Each row below holds a small network's activations on one input, seen along a few directions.
In each table, some parts of the input vary, and every possible input appears once, in random order.
Descriptions start from the smaller parts, as in this example, which fits no table here: values(3) and (point or line(11) or (ring(5) and line(6))).
Shared parts are said once, and a part with two or three values counts as separate values.
In the rows, zero is written as 128.

Other details of the inputs shift rows strongly along two fixed directions, in all tables alike. That doesn't count.

Rows:
r1: [103  55 121  37 133  96 118 137 124 161 145]
r2: [147 103 164 118 108 133 151 156 117 101 130]
r3: [143 110 155 109 128 180 180 152  78  83 146]
r4: [138 167 129 188 127 123 114 116 148 127 113]
r5: [139 180 142 200 160 158 128 116 136 116 134]
r6: [153 127 150 109 110 168 181 171 106  86 147]
r7: [106 119 101  89 145  77  88 133 165 180 138]
r8: [116 150  93 154 124 111  99  97 137 149 105]
r9: [136 101 142  75  99 112 145 165 130 120 135]
r10: [117 145 105 124 140 129 122 128 128 141 135]
r11: [142 111 147  99 112 141 164 176 100  90 140]
r12: [158 201 154 233 148 191 151 113 130  88 129]
r13: [166 138 189 166 125 186 184 166  90  53 139]
r14: [113 157  93 147 125 116 104  93 141 151 110]
r15: [126  72 147  68 109 103 128 142 130 135 134]
r16: [115 144 121 157 162 119  96 100 150 156 130]
r17: [143 200 122 208 140 193 149 102 114  98 123]
r18: [155 100 179 129 104 156 168 155  97  79 130]
r19: [117 156  93 156 122 109 102 105 142 150 106]
r20: [104  52 122  45 125  85 112 136 121 154 131]
r21: [114 135 107 158 132 112 100  87 138 152 105]
r22: [145 103 170 116 134 174 176 152  87  84 150]
r23: [110 153  93 152 143 115  97 101 131 147 113]
r24: [107 127  96 105 143 113 106 117 131 158 134]
r25: [134  98 151  82 129 121 142 170 127 123 154]
r26: [145 185 135 195 143 156 131 119 147 118 131]
r27: [115 141 115 155 136 114 101  86 147 152 112]
r28: [122 120 136 140 143 115 109 119 133 134 124]
r29: [101 102  89  84 138  94  92 100 151 182 126]
r30: [133  96 144  80 116 111 141 174 121 116 139]
r31: [125 164 110 172 130 142 123  88 126 128 108]
r32: [128 179 101 170 138 150 124 107 137 133 124]
r33: [102 120  89  86 143  79  91 130 159 180 136]
r34: [124 158 116 156 129 102 100 110 163 151 118]
r35: [136 169 121 199 128 157 133  94 113 110 103]
r36: [108 109 111  99 138  67  82 130 163 173 127]
r37: [130  78 147  77 123 133 144 141 118 126 145]
r38: [148 103 169 104 105 139 160 160 117  97 138]
r39: [132 168 125 188 147 171 135  91 125 119 122]
r40: [151 108 157 106  96 134 160 174 112  94 133]
r41: [145  94 166 100 122 154 158 152 113 104 148]
r42: [144 116 144  94  95 140 169 166 110  95 134]
r43: [121 128 103 118 113  91 107 129 148 152 116]
r44: [ 99  92 108  98 145  77  82 106 146 174 122]
r45: [130 172 120 197 148 162 131  97 108 107 111]
r46: [114 133  97 108 113 101 110 119 142 153 118]
r47: [110 114 111 113 125 106 109  99 138 154 116]
r48: [126  97 129  79 113 123 144 162 104 114 135]
r49: [124 164 105 151 142 115 102 116 165 157 128]
r50: [144  85 164 109 105 144 159 146  96  94 130]
Description of these inputs: ring(5) and ring(10).
- The inputs of r40 and r49 match in every part but the ring(5) part. If r35 is changed in the same way as r40 into r49, which row does it become? => r29
- The inputs of r50 and r22 match in every part but the ring(5) part. If r18 is changed in the same way as r50 into r22, which row does it become? => r16
- Which other rows does r36 become when the ring(10) part takes its other values? List them by row number. => r11, r13, r20, r23, r28, r30, r44, r45, r48
- A walk changes only the ring(5) part. It starts at r11 and steps to r43. List the rest of the walk in order. => r42, r6, r33

Rows:
r51: [104 158  81 167 127 101  91  76 135 153  90]
r52: [144  88 183  63 126 138 168 194 117  95 170]
r53: [134 141 154 142 153 192 170 128  83  86 148]
r54: [160 133 162 165 104 176 167 139  95  75 122]
r55: [123 235  69 247 182 141  89 113 146 143 118]
r56: [156  96 161  60  85 139 177 195 120  95 155]
r57: [111  16 132   8 113  64 101 149 145 176 139]
r58: [148 125 146 135 105 130 142 147 133 115 128]
r59: [148 128 186 167 148 176 160 141  91  73 138]
r60: [141  52 163  62 111 155 174 157  88  97 145]
r61: [122 170 139 199 169 121  98 103 156 141 127]
r62: [128 129 112 111 117 162 152 121 104 120 132]
r63: [ 68  91  77  92 176  42  36  68 173 225 121]
r64: [156 192 153 232 145 170 139 110 143 103 122]
r65: [ 95  79  82  72 122  70  79  97 149 191 116]
r66: [128 123 124 112 136 166 151 119 110 123 140]
r67: [108 105 102  67 135  63  79 130 197 200 140]
r68: [111 162  93 174 122  89  82  88 145 153  87]
r69: [150  84 165  70  74 119 174 192  98  83 129]
r70: [150 227 127 215 115 157 147 128 135  90 112]
r71: [103 156  77 127 122 117 111  94 125 151 107]
- What is each input in this table made of? => point or (line(4) and line(5))
- Which other rows does r71 become when the line(5) part takes its other values? List them by row number. => r51, r68, r69, r70
